A small network was shown many inputs. Here are its activations along a few directions, one row for each input.
In each table, some parts of the input vary, and every possible input appears once, in random order.
A made-up example of a description, with smaller parts first: one of 2 separate values, together with either a single point or one of 11 places around a ring or (one of 6 places along a line, together with one of 8 places around a ring).
Shared parts are said once, and a part with two or three values counts as separate values.
In the rows, zero is written as 128.

Other details of the inputs shift rows strongly along two fixed directions, in all tables alike. That doesn't count.

A family of inputs:
row 1: [152  91 115 139 152 113  73 137  86 123  93]
row 2: [ 84 137 103 117 115 135 133 133 140 116 146]
row 3: [103 147  95 126 118 141 124 132 137 124 158]
row 4: [ 83 141 103 119 120 139 129 130 136 125 148]
row 5: [ 88 138  98 121 118 142 131 132 135 129 150]
row 6: [129  87 132 164 159 116  61 134 100 142 103]
row 7: [178 109 236 132 126 134 167 107 149 129  94]
row 8: [101 152  94 130 120 130 131 135 145 132 148]
row 9: [136 144 157 105  98 148 181 117 164 114 157]
row 10: [ 83 144 103 122 125 130 131 124 138 131 151]
row 11: [153  99 120 149 159 101  72 138  78 137 102]
row 12: [ 89 133  97 119 114 138 135 135 139 119 147]
row 13: [ 97 138  96 122 109 136 128 135 140 120 151]
row 14: [138 152 158 109 106 144 180 108 164 128 163]
row 15: [112 145  80 103 122 132 137 128 118 124 142]
row 16: [195 115 227 138 124 136 164 110 150 127 104]
row 17: [154  95 115 145 162 106  68 130  83 137  95]
row 18: [126 101 134 163 161 113  68 140 109 136  95]
row 19: [138 104 128 171 149 115  70 139 109 134  94]
row 20: [150 156 142  88 113 132 196 112 150 126 137]
row 21: [146 106 127 169 158 116  65 141 110 134 105]
row 22: [114 156  79 111 123 123 150 127 125 122 131]
row 23: [ 97 145  96 128 118 131 125 127 139 135 157]
row 24: [111 144  85 105 116 124 143 138 117 116 146]
row 25: [146 159 146  98 106 128 202 118 142 122 136]
row 26: [210 104 234 109 123 132 173 110 122 130 104]
row 27: [115 157  83 113 126 116 146 138 121 127 142]
row 28: [136  91 131 164 149 123  53 140  99 137 104]
row 29: [183 105 231 134 126 136 169 110 149 132  94]
row 30: [ 93 147  96 127 126 131 138 134 144 131 143]
Each input here is: one of 5 places along a line, together with either one of 2 separate values or one of 4 places along a line.
- The inputs of row 16 and row 21 match in every part but the place on the line of 5. If row 22 is changed in the same way as row 16 into row 21, which row does it become? => row 20
- Which other rows does row 28 become when the place on the line of 5 takes its other values? List them by row number. => row 8, row 13, row 19, row 23
- Which other rows does row 7 become when the place on the line of 5 takes its other values? List them by row number. => row 2, row 4, row 10, row 18

A family of inputs:
row 31: [149 124 183 114 138 144 147 116 152 141 139]
row 32: [150 125 184 111 133 146 152 101 162 143 124]
row 33: [172 159 177  85  96 128 202 103 136 139 158]
row 34: [153  98 171 180 176 100  68 139  97 130  77]
row 35: [ 74 212  82  87  86 142 204 118 181 114 220]
row 36: [164 115 165 100 125 141 164 109 109 127 131]
row 37: [134  64 175 171 167 107  65 140 101 141  82]
row 38: [149 143 193  94 109 142 185 109 171 137 169]
row 39: [ 74 134  59 157 128 131  80 157 119 126 118]
row 40: [ 60 118  73 155 132 122  76 157 103 130 126]
row 41: [171  97 151 154 163  96  77 128  76 147  67]
row 42: [ 88 123  58 131 149 109  96 146  71 125 120]
row 43: [ 63 139  76 115 118 142 129 117 157 132 160]
row 44: [156 111 171 142 118 156 123 122 144 130 105]
row 45: [140 106 184 125 110 153 142 119 140 132 136]
row 46: [ 66 137  59 141 153 115  78 144 124 139 127]
row 47: [ 64 147  76 113  96 154 138 120 153 128 162]
row 48: [165 132 186 143 109 132 151 117 157 119 145]
row 49: [160 133 176 147 119 142 152 118 155 120 133]
row 50: [ 68 133  68 147 160 110  77 155 112 139 128]
row 51: [ 96 147  58 137 148  97  96 147  79 140 117]
row 52: [ 78 143  64 176 143 110  83 155 116 118 121]
row 53: [195 118 150 131 139 122 143 117 133 141  95]
row 54: [173 113 163  90 118 139 156 126 125 101 124]
row 55: [141 124 195 106  84 150 177 112 158 128 164]
row 56: [110 143  36 145 146  99 101 151 110 135 111]
row 57: [135  65 169 166 161 109  64 129 112 141  79]
row 58: [160 123 169 155 127 138 128 108 154 122 108]
row 59: [171 131 173  70  92 137 191 118 145  97 153]
row 60: [162 113 182 140 107 146 125 135 136 128 133]
row 61: [ 77 192  74 109 115 142 165 124 161 119 188]
row 62: [162  76 151 147 162 107  80 126  70 131  70]
row 63: [165 100 178 154 128 151 105 139 125 131 109]
row 64: [ 98 189  65  87 105 134 179 121 129 136 177]
row 65: [ 99 165  48 112 128 124 121 121 111 141 140]
row 66: [115 183  52  99 109 130 186 135 150 130 172]
row 67: [138  69 170 169 145 119  62 134 102 137  76]
row 68: [ 77 144  55 170 137 113  84 144 128 118 121]
row 69: [ 92 124  45 116 137 111  85 152  99 100 112]
row 70: [ 61 151  82 103 109 147 156 125 162 129 187]
row 71: [ 77 185  68 116 121 141 147 114 161 121 164]
row 72: [169  73 153 139 160 102  74 151  78 106  65]
row 73: [173 101 155 101 128 134 129 118 124 104  99]
row 74: [166 103 158 111 134 137 139 102 106 130 106]
row 75: [163 135 176  80  97 140 203 102 128 122 161]
row 76: [151  83 169 182 151 123  65 158  95 134  70]
row 77: [178 134 160 124 132 109 179 132 132 134 103]
row 78: [ 72 152  56 155 151 109  81 141 121 124 126]
row 79: [137 121 195 102 100 141 180 107 170 131 168]
row 80: [188 153 163  97  99 125 208 118 156 133 154]
- The inputs of row 78 and row 34 match in every part but one. If row 62 is changed in the same way as row 78 into row 34, which row does it become? => row 42
- What is each input in this table made of? => one of 5 places along a line, together with either one of 4 places along a line or one of 6 places around a ring
- Which other rows does row 40 become when the place on the ring of 6 takes its other values? List them by row number. => row 34, row 37, row 50, row 52, row 76
- Which other rows agree with row 79 in the place on the line of 5? List them by row number. => row 33, row 35, row 38, row 48, row 55, row 59, row 60, row 75, row 80
- A walk changes only the place on the line of 4. It starts at row 56 and steps to row 41. List the rest of the walk in order. => row 62, row 69
- Which other rows does row 65 become when the place on the line of 4 takes its other values? List them by row number. => row 53, row 73, row 74
- Which other rows agree with row 49 in the place on the line of 5? List them by row number. => row 31, row 36, row 45, row 54, row 61, row 63, row 64, row 66, row 70

A family of inputs:
row 81: [160 154 206  83 119 135 236 101 161 112 131]
row 82: [ 88 160  87 161 113 145 102 146 145 125 173]
row 83: [180  68 162 158 157 114  76 150  93 105  66]
row 84: [ 66 137  81 130 125 149 101 116 154 125 147]
row 85: [104 149  53 122 119 122 136 123 106 137 134]
row 86: [ 46 106  99 104 112 144 109 139 109 133 174]
row 87: [158 150 198  89 101 152 246 107 159 118 111]
row 88: [ 78 146  87 144 111 159  93 127 145 113 167]
row 89: [171  82 201 209 160 108  60 140 114 153  87]
row 90: [201  65 156 155 148 105  70 130  86 122  85]
row 91: [122 143  55 109 122 129 115 148 125 124 162]
row 92: [112 161  64 108 148 116 119 130 117 142 164]
row 93: [190  75 167 149 145 104  67 147  86 115  71]
row 94: [178  87 169 155 152 107  79 136  75 138  51]
row 95: [ 93 164  72 109 134 104 125 135 109 122 141]
row 96: [139 142 236 120  99 143 227 107 208 136 136]
row 97: [105 154  61 116 137 105 128 117 109 130 155]
row 98: [ 55 135  85 135 130 136 109 132 169 133 136]
row 99: [187 155 193  79 100 154 233 100 160 148 139]
- What is each input in this table made of? => either a single point or one of 6 places around a ring or (one of 3 separate values, together with one of 4 places along a line)
- A walk changes only the place on the ring of 6. It starts at row 96 and steps to row 89. List the rest of the walk in order. => row 82, row 88, row 84, row 98
